These are the activations of a small neural network, seen along a few directions. Each row is one input.
Each table varies a few parts of the input and shows all the possible inputs, shuffled.
A made-up example of a description, with smaller parts first: ring(5) and (point or ring(11) or (values(2) and line(6))).
Shared parts are said once, and a part with two or three values counts as separate values.

Other details of the inputs vary at random and push rows far along three fixed directions, the same in every table; ignore that.

Table:
r1: [ 40 -30  41  20  11 -25   4 -40  31 -52 -68 -28  12]
r2: [ 37 -61 -44  -3   4 -24  15 -44  48 -44 -22 -55  15]
r3: [ -9  -9 -44   8  -6   4 -16  -5   9   1  69  47  -9]
r4: [-66 -43  43  78  13  10 -34  -7  60 -82 -44  38 -62]
r5: [-39 -37  24  42  -9  14 -60  -9   0  -3  21  82 -45]
r6: [-16  20  69  -2  36   3   9  18 -27  -4 -76 -32 -10]
r7: [ 26  -4 -46 -38 -48 -11  20  -1 -16  27  57 -13  33]
r8: [ -8  36 -18 -22   1   3  14  24 -11  15  40  18  12]
r9: [-20  49  33 -23  -1  13  25  43 -37  24 -26 -33  -1]
r10: [ 57 -40 -44 -43 -16 -24  44 -43  36 -31 -30 -85  63]
r11: [  1   5  63  31  59  -6   2   8  14 -34 -99 -38 -18]
r12: [-38  12  -1  -5 -23  27 -18  13 -16  22  30  44  -6]
r13: [ 17 -59 -44  27 -34  11 -20 -53  61 -33  10  22  23]
r14: [ 29 -59 -35  45 -24  -2 -29 -47  79 -53 -13   2   3]
r15: [ -3  44  67 -10  30 -18   3  35 -59  23 -25  -4 -32]
r16: [ 48  10 -44 -36 -30  -6  23   4 -17  39  25 -41  32]
r17: [ 25  36 -22 -24  16   3  31  18 -22  38   6 -46  24]
r18: [-25  35  13 -38  16  -2  35  37 -42  28   3 -29  -4]
r19: [ -7 -27 -23  22 -33  13 -63 -12 -16  27  77 105 -22]
r20: [ 33   0 -38 -11 -24 -11  11  -4  22  -7  26 -12  32]
r21: [-19 -17  24  -1  39  -1  20 -14  24 -37 -82 -57  -2]
r22: [-22  56  27 -26  33  10  30  53 -51  45 -25 -42 -16]
r23: [ 59 -47 -43  21  -6 -15   5 -42  57 -34 -30 -65  19]
r24: [-62  18  34   9  -7  14 -11  35 -14  -8   9  35 -36]
r25: [ -8   1  14  24  33 -12  14  14  16 -31 -35 -43 -24]
r26: [ 25  -8  46  -7   0 -20   0 -20  -6 -21 -43 -20   8]
r27: [-33  57  18 -48  28   7  37  44 -59  54  -3 -28   2]
r28: [ 17 -24   2  19 -14   5 -17 -28  17 -14  -6  30  18]
r29: [ 38  31 -20 -32 -28   3  40   8 -11  26   2 -42  50]
r30: [ -7  26  32  18  -9  -1 -42  11 -19  11  43  88 -23]
r31: [-75  17  15  40  44  25 -32  22  -4   1  20  66 -62]
r32: [ 74  11  -1 -22   0 -33  15 -17 -21  15   6 -33  34]
r33: [ -4 -59   6  26  16  -2  -4 -32  47 -39 -64 -48 -16]
r34: [ -3  51  63 -30  12 -15  14  35 -72  42  -7  -5 -10]
r35: [-76  -8  36  38  53  14 -25  15   4 -22 -36  25 -72]
r36: [ -5 -23 -67  -1 -50  20 -26 -37  23  11  88  87  31]
r37: [-31  -6  24  19  -3  10 -11  15  -3   1 -17  -4 -37]
r38: [ -8 -11 -32  21 -20  18 -33 -11  29   1  40  55   0]
r39: [ 12   1 -25 -20 -12  -3  27  -9  12  -8  13 -10  35]
r40: [ 74  -1 -61 -27 -36  -7  -4 -22 -22  49  75  19  58]
r41: [-34  -5 -11  14 -19   5 -23  18  -8   3  50  48 -37]
r42: [  6  63 -31 -52   5   7  29  29 -34  54  42   3  41]
Each input here is: ring(6) and (values(2) or ring(5)).
Changing only the ring(6) part turns r23 into r37. The same change can be made to r3. Which row results?
Answer: r18
Changing only the ring(6) part turns r16 into r9. The same change can be made to r15. Which row results?
Answer: r26
Which other rows does r6 become when the ring(6) part takes its other values? List them by row number.
Answer: r5, r11, r19, r28, r40
Which other rows agree with r8 in the ring(6) part? List them by row number.
Answer: r11, r14, r20, r30, r38, r42

Table:
r43: [ 37 -27 -48 -17 -60 -19 -15 -37  18   2  65  26  26]
r44: [-50  24  75   9  49   0 -13  28 -33  -1 -30  23 -53]
r45: [ -9 -15 -23 -12 -21  12  15  -6   4   1  12   3  11]
r46: [ -1   3   7  18 -28   8 -28  10 -16  12  33  58  -1]
r47: [  3  25   0  18  26  -4   5   9   6 -10  -4 -13 -12]
r48: [ 47 -26 -15  14  42 -23  20 -42  49 -46 -64 -82  16]
r49: [ -7  22   2  -6 -36   5  -5  15 -33  39  39  25  -4]
r50: [-17 -48  13  30   9  -3  -6 -19  67 -76 -72 -46 -16]
r51: [-43  -6   8  37  13   6 -16  21   3 -11   4  25 -59]
r52: [  80    8  -32  -32   24  -31   58   -6   24    2  -49 -118   55]
r53: [ 10 -15 -33 -12 -26  10  13 -13  13  11  29  12  37]
r54: [ 11 -23   2   6  23  -4  17 -23  56 -41 -67 -47  19]
r55: [ 33   9 -18 -21 -35  11 -14 -12 -30  49  45  30  27]
r56: [ 32   7 -61 -30 -32  -3  -2   8  -8  29  64  -5  23]
r57: [ 12 -54 -15  16 -27  -9 -33 -41  15 -16  49  53  -7]
r58: [ 20   8  35   1  11   3  10   4 -23  14 -38 -34   3]
r59: [-23 -38  15  44   8   4  -2 -13  57 -53 -45  -7 -14]
r60: [-24  63  48 -31   7 -11  34  52 -66  41   1 -21 -13]
r61: [ 29  29 -41 -15 -12  -4  20   7 -25  35  62  -2  28]
r62: [  42  -24  -28  -49    1  -10   46  -23   18  -12  -52 -103   62]
r63: [  8  59   3 -27   2   3  44  22 -16  10  -4 -35  35]
r64: [-34 -56   8  27   4  10 -11 -19  41 -52 -42 -17 -19]
r65: [ -3 -22  -5  -1   7   2  11 -19  42 -38 -49 -30   2]
r66: [ 42  22  23 -20   8  -4  15  -2 -13  14 -41 -48  19]
r67: [ 32 -14 -64 -15 -54   4  -1 -23  37   4  61  30  51]
r68: [ 62 -56 -85 -33 -68 -11  19 -47  41 -14  34 -47  75]
r69: [-23  -1   9   5  42   0   5  11  -5  -3 -38 -23 -34]
r70: [ 25 -14   8 -26  10 -25  23 -24  -3  -3 -40 -57  19]
r71: [-11  33  24 -15  -1   4   0  14 -26  29 -11  -2  -8]
r72: [-44   3  41  25   5  12 -16  11 -21   8 -15  22 -42]
r73: [ 57 -29  16  11  -1 -14  16 -25  21 -23 -62 -71  18]
r74: [-50 -30   8  57  24  15 -41   3  19 -12  15  61 -56]
r75: [-46 -37  20  29  22  14 -10 -15  41 -48 -60   2 -34]
r76: [  1   5  51  13  29  -1   8  13 -17  -7 -63 -26  -4]
r77: [ 34  15 -52 -46 -45   0  32   0   2  18  35 -16  49]
r78: [-29  58  46 -37  15  -5  30  46 -73  48   2 -14 -11]
r79: [ 31 -22 -18  19 -37  -1 -36 -21  23 -14  25  46  16]
r80: [ 13 -20 -28  -8 -38   3 -20 -30  -5  27  33  27  15]
r81: [ 10 -12   3  17  34 -15  16   2  31 -37 -64 -64 -26]
r82: [ 50  54  -8 -54 -19  -1  20  18 -49  55  19  -7  58]
r83: [-45  17  37   4   6   1 -22  12 -16   4   8  41 -40]
r84: [ 16 -37  -6  20 -23 -14 -35 -32  32 -32  33  44 -12]
r85: [  2  33  32 -12  15   5   2  21 -39  28 -23   4  12]
r86: [-16  54   7 -22   7  14  21  18 -20  17   9   6  19]
r87: [-46  24  17  10  18   9  -6  49 -32  16  15   4 -45]
r88: [ 39  12 -26 -41 -23 -11   2  -5 -36  36  49  30  47]
r89: [-37  46  10 -36   1  17  11  39 -28  23   5  -3   3]
r90: [ 50 -37 -48   2 -54 -17 -35 -37  25 -16  67  63  32]
r91: [-12 -56   6  56 -22  -6 -55 -26  32 -48  26  84 -31]
r92: [-65 -31  14  47 -12  22 -27   3  32 -40   0  55 -53]
r93: [-21  50   9  -8  39   7  12  27 -43  35  13   4  -8]
r94: [ 13 -35 -30  23 -54   1 -41 -35  32  -9  41  47  -5]
r95: [-28 -32  34  41  10   0 -38  -7   4 -32  -2  63 -36]
r96: [ -4  53   6 -30  40   1  29  40 -42  54  -1 -22   8]
r97: [-18  29  -6 -28  21   5   6  34 -43  39  12 -17  -9]
r98: [-29  -4 -11   3   6  10 -14  20 -22  17  29  12 -28]
r99: [-27  19  32  20  19   7  25  10   6 -27 -36 -24  -4]
r100: [-43  31  22  -6  18  21   7  28 -13  20  -6  24  -3]
r101: [ 13   1 -43 -19 -26  12   6 -28   1  14  47  28  48]
r102: [-43  35  26   4  14  21  15  22 -26  10   5  19  -5]
r103: [-18  12 -13  -9   9   7   8  24 -31  31  27   8 -19]
r104: [ 58 -23  13  12  -2 -14   6 -27  33 -30 -58 -61  16]
r105: [-12 -30  12  28 -17  -7 -35 -13   9 -20  38  59 -32]
r106: [-43  59  27 -13  43   9  10  55 -42  31 -10   0 -43]
r107: [-36 -30   3  61  15   7 -36   4  34 -23  11  47 -51]
r108: [ 33   7 -12 -12  36 -14  24  -1  16   2 -39 -59  17]
r109: [-10 -39 -43  17 -15   7 -47 -18  27 -11  45  41 -23]
r110: [ 20 -35  38  23  41 -24  -5 -27  38 -65 -87 -34  -7]
r111: [ 45  10 -20 -44 -22 -17   4 -15 -18  25  47  10  33]
r112: [-40  33  22  20  38  12   0  28 -34  18  16  22 -33]
What do these inputs look like to the network?
Answer: ring(5) and (ring(6) or (values(2) and line(4)))
Changing only the ring(5) part turns r54 into r53. The same change can be made to r66. Which row results?
Answer: r58
Changing only the ring(5) part turns r69 into r51. The same change can be made to r55. Which row results?
Answer: r73
Which other rows does r101 become when the values(2) part takes its other values? List them by row number.
Answer: r93
Which other rows does r50 become when the ring(5) part takes its other values? List them by row number.
Answer: r62, r64, r68, r89
Which other rows does r99 become when the values(2) part takes its other values? List them by row number.
Answer: r61
